W =
array([[ 10, -10, -10,   9, -45, -20,   2,  12,  26, -33,   1,   8],
       [ -1,   9,   0,  18, -44,  -9, -12,  22,  20, -34,   2,  12],
       [-17,  23,  16,  -2,  39,  24, -12,  -2, -26,  27,   1,  -4],
       [ 22, -40, -19, -19,   3, -20,  29, -23,   9,   6,  -4,  -9],
       [ 17, -34, -14, -22,  22, -11,  27, -27,  -2,  19,  -4, -12],
       [ 10, -10, -10,  10, -45, -20,   2,  12,  25, -34,   1,   8],
       [  7,  -5,  -7,  12, -46, -17,  -2,  15,  25, -34,   1,   9],
       [ 23, -39, -21, -16,  -9, -24,  27, -18,  15,  -4,  -3,  -5],
       [-22,  34,  20,   7,  26,  27, -21,   8, -22,  17,   2,   1],
       [-20,  28,  18,   2,  34,  26, -17,   2, -25,  23,   1,  -2],
       [-14,  17,  13,  -6,  42,  22,  -7,  -7, -26,  31,   0,  -7]])
Indices start at 0.
The entry in the top-right corner is 8
The entry in row 1 and column 1: 9
Read off the entry in row 1 and column 0.
Answer: -1
Read off the entry directly below -1.
Answer: -17
The largest entry: 42
The entry just left of 31 -> -26
Read off the entry at row 0, column 0.
Answer: 10
Read off the entry in the bottom-right corner.
Answer: -7
The entry just right of the largest entry: 22
The entry in the bottom-left corner -> -14
Read off the smallest entry.
Answer: -46
Read off the entry at row 0, column 2.
Answer: -10
The entry in row 1 and column 2: 0
The entry just left of -24 -> -9
Read off the top entry of the column that holds the largest entry.
Answer: -45
The entry at row 0, column 1 -> -10
Read off the entry just left of the smallest entry.
Answer: 12
Read off the entry just left of -40.
Answer: 22

grid =
[[-26   6  11  31  26 -17 -11  -3  23]
 [-15 -33 -29  -6 -18  26  25  30 -15]
 [ 10  34  39  16  27   2  -1  -3  25]
 [ -8  19  20  28  24  21  22  19  21]
 [-10  23  25  29  28  16  14  11  24]
 [-16 -17 -27  -4 -12  23  25  23 -10]
 [  5  36  40   9  22 -23 -26 -22  22]
 [  1   0   0   1   0  -2   3   0  -4]
 [-27  11  16  29  24 -11 -13  -5  24]
 [-12  19  19  28  24  19  19  18  24]
 [ -8  19  17  30  22  17  17  18  27]
 [-13 -28 -30 -16 -21  25  32  30 -22]
 [ -4  18  23  30  30  19  18  14  27]
 [-16  12  17  29  22 -18 -17 -14  20]
 [-32   2  12  34  29 -10 -15   0  29]]
The last entry, reading row by row is 29
The entry directly above the largest entry -> -27
What is the third largest entry? 36
What is the first entry, reading row by row? -26
What is the largest entry in the first row? 31
The entry in the top-right corner is 23
What is the entry just right of the largest entry? 9
What is the 2nd entry on the main diagonal? -33
The last entry of the smallest entry's row -> -15
What is the last entry of the largest entry's row? 22
The entry directly below the largest entry is 0
The smallest entry in the first column: -32
What is the third entry on the main diagonal? 39
What is the entry directly below the centre entry? 24
What is the first entry in the row that holds the smallest entry? -15
What is the entry just left of 36? 5
What is the largest entry in the first column? 10
The 3rd smallest entry: -30
What is the centre entry? 0
The third entry on the diagonal from the top-right corner is -1
The largest entry in the last row: 34
The 2nd entry on the diagonal from the top-right corner is 30
What is the entry directly above the smallest entry? 6
What is the entry just right of -2? 3
The fifth entry from the end, reading row by row: 29

a = [  4   6 -29  40  38  38  39   5  12 -29  40 -20]
Give the entry just right of 6.
A: -29
The 3rd entry from the right is -29
Give the first entry from the left.
A: 4
